A small network was shown many inputs. Here are its activations along a few directions, one row for each input.
Each table varies a few parts of the input and shows all the possible inputs, shuffled.
Descriptions start from the smaller parts, as in this example, which fits no table here: one of 6 places along a line, together with either a single point or one of 11 places along a line or (one of 3 separate values, together with one of 5 places around a ring).
Shared parts are said once, and a part with two or three values counts as separate values.
In the rows, zero is written as 128.

Other details of the inputs vary at random and push rows far along two fixed directions, the same in every table; ignore that.

Rows:
r1: [ 92 122  67 146 146 107 152 174  99 140 110]
r2: [132 139 177 113 131 129 143 109 149  68 149]
r3: [121 138  92 154 122 134 119 127 119 185 100]
r4: [115 102 115  89  73 100 171 136  97  67 150]
r5: [144 118 166 118 120 143 102 120 142 103 137]
r6: [126 133 119 170 153 132 119 144 122 162 119]
r7: [134 139 144 182 174 126  92 127 143 170  94]
r8: [140  91 203 132 139 109  97 113 121  82  99]
r9: [115 132  62 146  98 132 130 146 110 166 140]
r10: [152 135 192 140 158 126  93  96 157  85 132]
r11: [120 131 101 143 125 142 125 128 120 175 106]
r12: [117 162 108 174 146 112 148 136 126 146 114]
r13: [107 136  23  99  78 132 185 159  98 190 148]
r14: [124 135  98 141 119 133 115 121 122 175 114]
r15: [114 134  50 128 107 133 151 152 113 192 134]
r16: [133 139 143 177 165 125  89 124 140 169 101]
r17: [147 119 187 103 144 137  97  96 158 114 130]
r18: [120  77 117  80  67 119 151 147  93  87 151]
r19: [131  96 203 114 184 121  89 133 152  89  92]
r20: [137 113 113  83  96 140 146 148 126  94 189]
r21: [142 129 146  80 115 133 125  95 139 120 139]
r22: [130 130 123 176 149 131 116 142 123 156 113]
r23: [152 114 197 116 147 145 112 119 149  86 141]
r24: [130 118  97  47  69 145 176 134 120 118 169]
r25: [138 114 127 101  91 143 131 133 126  93 168]
r26: [156 116 212 114 160 144  98  99 168 110 107]
r27: [134 139 139 193 163 129  98 129 128 162  91]
r28: [114  88 108  69 114 124 149 170 115  79 157]
r29: [141  99 186 131 134 103 112 115 118  72 107]
r30: [134 104 104  73  79 151 162 158 120 101 187]
r31: [140 131 142 107 121 131 130 125 137  85 170]
r32: [149 113 189 111 133 150 105 110 152  87 134]
r33: [140 139 179 114 139 122 143 108 161  70 148]
r34: [103 115 122 151 181 112 110 149 125 176  54]
r35: [154 125 195 133 150 132  82 101 151  92 129]
r36: [132 126 104  92  84 137 147 134 118  81 187]
r37: [118 139  97  79  80 125 171 138 122  85 200]
r38: [133 142 137 187 163 122  88 118 133 162 103]
r39: [144 127 177  72 125 134 120  91 152 108 140]
r40: [102 127 118 133 175 108 125 138 120 174  53]
r41: [120 148  84 135 134 124 139 125 123 194 104]
r42: [134 133 140 185 171 130 101 131 142 170  91]
r43: [129 150 126 191 163 123 118 137 123 154 102]
r44: [128 146 149 122 114 123 135 115 138  85 146]
r45: [115 115 133 142 132  99 125 116  98 161  62]
r46: [105 102 106 143 114 108 132 135  89 162  82]
r47: [139 143 175 110 140 120 134 106 159  71 151]
r48: [114 163 103 173 137 115 142 129 120 141 113]
r49: [119 147  93 142 136 129 146 129 119 193  95]
r50: [114 138  92  80  74 127 169 129 120  82 198]
r51: [148 130 185 127 137 138 107 103 148  70 139]
r52: [124 134 116 146 138 133 107 109 131 174 111]
r53: [109 125  34 113  85 138 170 168 102 189 151]
r54: [112 130  50 128  88 135 139 156 101 162 162]
r55: [104 142  42 114  84 130 158 127 100 185 136]
r56: [133 153 133 199 181 115 104 127 140 159  96]
r57: [119 114 173  92 160 107 141 123 149  47 121]
r58: [125 147 113 180 144 127 123 136 117 145 114]
r59: [129 150 125 152 147 129 118 109 127 181  77]
r60: [129 137 120 164 146 125 106 136 125 158 128]
r61: [149 110 195 109 139 149 111 115 151  88 139]
r62: [134 143 169 113 122 122 128  95 150  69 152]
r63: [127 102  96  59  70 155 168 141 121 113 179]
r64: [130 153 138 200 182 121 110 130 133 159  93]
r65: [137 123 132  72  92 142 141 103 134 112 142]
r66: [111 140  48 145 101 131 166 174  99 148 156]
Description of these inputs: one of 6 places along a line, together with either one of 2 separate values or one of 9 places around a ring.
The inputs of r9 and r36 match in every part but the place on the line of 6. If r18 is changed in the same way as r9 into r36, which row does it become?
Answer: r29
The inputs of r20 and r47 match in every part but the place on the line of 6. If r8 is changed in the same way as r20 into r47, which row does it become?
Answer: r4
Change only the place on the ring of 9 in r47. List by row number the other rows that result.
Answer: r2, r12, r33, r37, r44, r48, r50, r62
Change only the choice among 2 separate values in r45. List by row number the other rows that result.
Answer: r40
Which other rows agree with r34 in the place on the line of 6? List them by row number.
Answer: r3, r11, r14, r15, r17, r26, r46, r52, r53, r63

Rows:
r67: [145 119 195 124 147 124 108 111 149  71 141]
r68: [133 118 163  90 113 125 142 111 135  75 139]
r69: [127 130 115 161 144 138 116 146 128 157 120]
r70: [130 150 129 154 132 128 131 120 132 123 135]
r71: [133 120 165 102 128 121 138 114 138  88 128]
r72: [127 118  93 120 103 142 145 156 115 134 163]
r73: [129 158 151 189 178 124 103 113 146 150  92]
r74: [116 137 104 129 128 119 142 130 122 160 111]
r75: [121 150  92 148 113 127 149 136 118 136 148]
r76: [146 118 201 120 143 127 104 105 154  60 142]
r77: [144 107 156  91 115 149 128 135 141  85 167]
r78: [127 148  82 109  87 136 156 128 117 130 174]
r79: [111 127 102 158 137 106 128 142 105 150  98]
r80: [125 144  91 112 110 138 147 134 127 139 158]
r81: [111 130  88 103 106 126 151 134 117 145 132]
r82: [134 146 142 181 171 134  88 113 144 174  94]
r83: [141  96 160  86 114 134 130 129 129  92 139]
r84: [111 141 110 158 143 114 131 131 118 155  89]
r85: [121 116  90 105  95 128 145 137 109 151 136]
r86: [123 141 141 151 164 117 114 115 138 163  79]
r87: [122 131  92 156 119 138 123 150 116 157 134]
r88: [132 103 160  87 114 119 132 121 127  68 142]
r89: [133 128 102 113  94 143 137 131 122 133 168]
r90: [123 142 129 185 152 115 108 128 123 140 109]
r91: [125 147  76 110  86 135 159 133 115 136 175]
r92: [121 126 152 166 179 108 102 127 131 142  72]
r93: [116 132 104 154 138 121 127 147 121 136 129]
r94: [149 107 191  92 129 132 109  95 148  95 123]
r95: [115 117  81 112 111 131 142 147 113 162 124]
r96: [146 152 183 200 186 129  67  94 155 165  77]
r97: [113 134  97 123 127 122 141 133 122 158 113]
r98: [161 113 219 122 147 145  91 101 163  74 135]
r99: [119 140 120 179 152 118 109 134 124 142 109]
r100: [122 130 118 104 108 124 143 119 124 128 126]
r101: [122 116  69 104  73 144 161 164 103 128 184]
r102: [127 131 138 163 160 123  98 116 130 175  72]
r103: [126 103 111  97 111 133 142 152 115 125 134]
r104: [153 140 210 133 160 130 109  94 163  81 130]
r105: [120 123  88 136 112 144 133 155 115 145 147]
r106: [145 102 171  70 118 136 127 113 144  92 141]
r107: [117 137  99 164 126 116 129 144 112 138 133]
r108: [129 165 127 178 157 127 106 111 138 169 103]
r109: [136 119 156  75 109 128 141 108 138  93 145]
r110: [118 141  83 116  93 135 160 143 117 117 168]
r111: [110 116  98 125 125 116 137 148 108 129 119]
r112: [147 105 182  86 127 132 116 106 145 100 128]
r113: [128 163 124 178 163 128 107 113 140 173 101]
r114: [116 145 119 155 148 117 119 116 126 170  82]
r115: [108 125  90 105 105 124 160 144 112 123 137]
r116: [151 101 206 104 143 133 100 108 146  84 112]
r117: [148 105 195  89 145 134 108 105 155  97 119]
r118: [133 151 135 190 166 132  87 113 139 181  92]
r119: [125 123 130 141 150 126 109 122 130 164  90]
r120: [124 124 123 172 149 120 110 134 113 170  80]
r121: [116 124  92 122 111 126 148 155 114 119 158]
r122: [113 110  91 103 106 116 155 154 104 117 141]
r123: [142  96 163  83 119 134 129 131 134  88 139]
r124: [121 148 128 162 149 114 118 108 126 168  82]
r125: [150 140 168  96 117 141 125  98 152  85 160]
r126: [139 105 191 103 144 116 115 114 139  73 121]
r127: [136 119 174  95 134 123 136 114 143  83 129]
r128: [121 140  96 123 114 132 155 143 123 124 156]
r129: [133 115 170  86 130 127 139 119 143  78 134]
r130: [127 145  99 112 112 136 148 133 129 135 158]
r131: [129 118  95 115  86 144 145 148 113 119 173]
r132: [115 137 103 135 120 118 139 124 117 158 112]
r133: [129 145  99 107 104 135 153 131 126 130 165]
r134: [120 129 144 171 165 105 103 124 121 143  74]
r135: [132 149 113 125 116 132 139 122 130 136 152]
r136: [119 137  56 135  93 137 149 149 108 171 159]
r137: [119 149 100 155 138 128 138 139 127 148 128]
r138: [109 128  80 109  93 121 166 144 105 128 138]
r139: [131 105 160  95 134 120 129 130 132  83 130]
r140: [122 124  53  91  71 144 165 156 109 142 190]
r141: [120 141 133 185 168 117 101 130 131 147  99]
r142: [127 115 116 108 109 130 131 126 120 140 123]
r143: [109 134  90 138 114 114 153 141 107 146 118]
r144: [145 133 175 106 133 135 132 111 152  76 156]
r145: [139 100 153  95 113 133 129 129 126  99 135]
r146: [144 118 187 113 142 127 115 116 150  68 148]
r147: [151 120 151  85  95 149 128 110 143  87 179]
r148: [124 126  69  99  87 145 155 153 116 143 176]
r149: [153 137 206 117 143 135 112  94 162  64 142]
r150: [124 112 123 133 137 129 120 140 120 145 104]
r151: [132 141 134 199 159 129  96 130 127 171  97]
r152: [117 139 135 162 165 114 120 126 131 152  79]
r153: [108 120  90 134 121 112 137 149 103 138 115]
r154: [129 139 112 153 143 138 115 131 133 166 122]
r155: [121 123 116 163 149 124 112 139 114 170  81]
r156: [121 113 110 132 134 129 127 148 116 151 108]
The inputs of r80 and r69 match in every part but one. If r81 is changed in the same way as r80 into r69, which row does it become?
Answer: r150
The inputs of r79 and r143 match in every part but one. If r92 is changed in the same way as r79 into r143, which row does it become?
Answer: r152
Describe the family of inputs behind these rows.
Answer: one of 2 separate values, together with one of 5 places around a ring, together with one of 9 places around a ring
Change only the choice among 2 separate values in r145. List by row number the other rows that result.
Answer: r151
Change only the place on the ring of 9 in r132. List by row number the other rows that result.
Answer: r74, r81, r86, r97, r100, r109, r114, r124
Change only the choice among 2 separate values in r149. List by row number the other rows that result.
Answer: r138
Start at r106 and move only the place on the ring of 9, one step at a time. The first step leads to r117. Which rows follow, in order?
Answer: r95, r119, r102, r142, r94, r85, r112

Rows:
r157: [170 140 227  83 131 144 119  63 176  81 149]
r158: [103 174  84 202 186 123 112 141 132 191  83]
r159: [123 127 119 219 171 110  68 131 112 185  79]
r160: [111 142  90 212 127 109 117 135  96 178  98]
r161: [ 93 134  25 146 110 120 151 184  91 161 163]
r162: [ 99  61  75 149 132 110 133 193  73 196  61]
r163: [114  88 190  45 122  80 159 112 119  22 112]
r164: [ 95 146  51 184 139 113 138 167 100 175 127]
r165: [117 156  73 160 143 125 120 121 131 215 103]
r166: [131 161  84 165 145 134 125 128 129 218 110]
r167: [126 116 228  67 168  91 131  79 155  34  71]
r168: [118 131  76 125  63 139 143 130 100 147 149]
r169: [105 163  34 117  78 138 191 155 107 132 183]
r170: [125 101  69  64  45 156 145 151 107 119 189]
r171: [133 133 111  39  57 147 172 111 135  98 202]
r172: [163 141 233 122 189 139  69  70 188 129 102]
r173: [ 96 121 106 139 127  80 135 117  90 156  32]
r174: [145 105 151  84  65 137 151 119 118  52 195]
r175: [112 169  59 183 162 134 141 158 125 188 120]
r176: [132 149  62  88  78 148 170 138 121 164 181]
r177: [168 109 218 105 113 138 115  99 148  42 166]
r178: [147 145 150  77 104 153 167 120 154  53 197]
r179: [118 153  78 154 147 129 115 126 128 222 107]
r180: [111 114  48  77  74 138 177 186 108  96 219]
r181: [124 167 107 219 168 110 126 137 123 166 108]
r182: [105 112 104  25  82  91 186 111 110 104 115]
r183: [127 105 238 136 184  67  90  81 125  80  22]
r184: [ 92 155  57 209 147 103 135 158 105 187 111]
r185: [144  90 105  75  61 143 150 155 105  76 210]
r186: [112  64  79   9  75 143 182 171 110 146 140]
r187: [128 121  62 144  76 131 153 161  88 144 175]
r188: [119 147 110 206 140 124  87 120 111 203  69]
r189: [116 171 107 205 204 127  98 135 145 183  84]
r190: [139  86 121  67  70 134 138 136 115  62 200]
r191: [117 136  88 183 134 130  99 130 111 197  86]
r192: [167 122 233 126 177 135  94 107 172  52 144]
r193: [137 167 203 216 203 112  90  99 156 125  86]
r194: [110  83 110 159 153 127 106 163 100 213  21]
r195: [156 165 221 176 213 139  89  95 183 112  98]
r196: [167 126 241 124 136 144  88  71 164  75 118]
r197: [145 119 147  79  95 144 162 142 132  50 214]
r198: [176 112 222  97 118 155  99  90 163  65 150]
r199: [ 99 140  47 104  66 125 189 165  94 104 202]
r200: [127 130 141  60 106 147 155 121 157  50 189]
r201: [ 91  43  57  43  84 124 190 220  82 114 147]
r202: [153 133 204 186 187 135  48  92 159 156  65]
r203: [ 98 163  57 185 165 127 126 157 125 195 106]
r204: [148  87 151  77  90 141 121 134 124  66 188]
r205: [108 136  73 203 128 108 115 144  92 187 103]
r206: [ 85  81  51  75 126 135 177 203  99 158 101]
r207: [136 136 177  66 111 146 150 105 162  37 183]
r208: [163 135 239 106 166 136  83  59 189 101 113]
r209: [158 147 205 188 162 138  81  86 153 138  82]
r210: [161 137 208 190 187 138  57  93 157 152  71]
r211: [175 144 236  98 148 146 108  64 184  84 139]
Describe the family of inputs behind these rows.
Answer: one of 5 places around a ring, together with either one of 2 separate values or one of 9 places around a ring
The inputs of r158 and r190 match in every part but the place on the ring of 5. If r203 is changed in the same way as r158 into r190, which row does it become?
Answer: r159
The inputs of r191 and r164 match in every part but the place on the ring of 5. If r173 is changed in the same way as r191 into r164, which row does it become?
Answer: r163
Change only the choice among 2 separate values in r206. List by row number the other rows that result.
Answer: r167
Change only the place on the ring of 9 in r198. List by row number the other rows that result.
Answer: r168, r170, r188, r191, r196, r202, r209, r210
Change only the choice among 2 separate values in r183. List by row number the other rows that result.
Answer: r162
Change only the place on the ring of 9 in r180. List by row number the other rows that result.
Answer: r161, r164, r181, r184, r192, r193, r197, r199
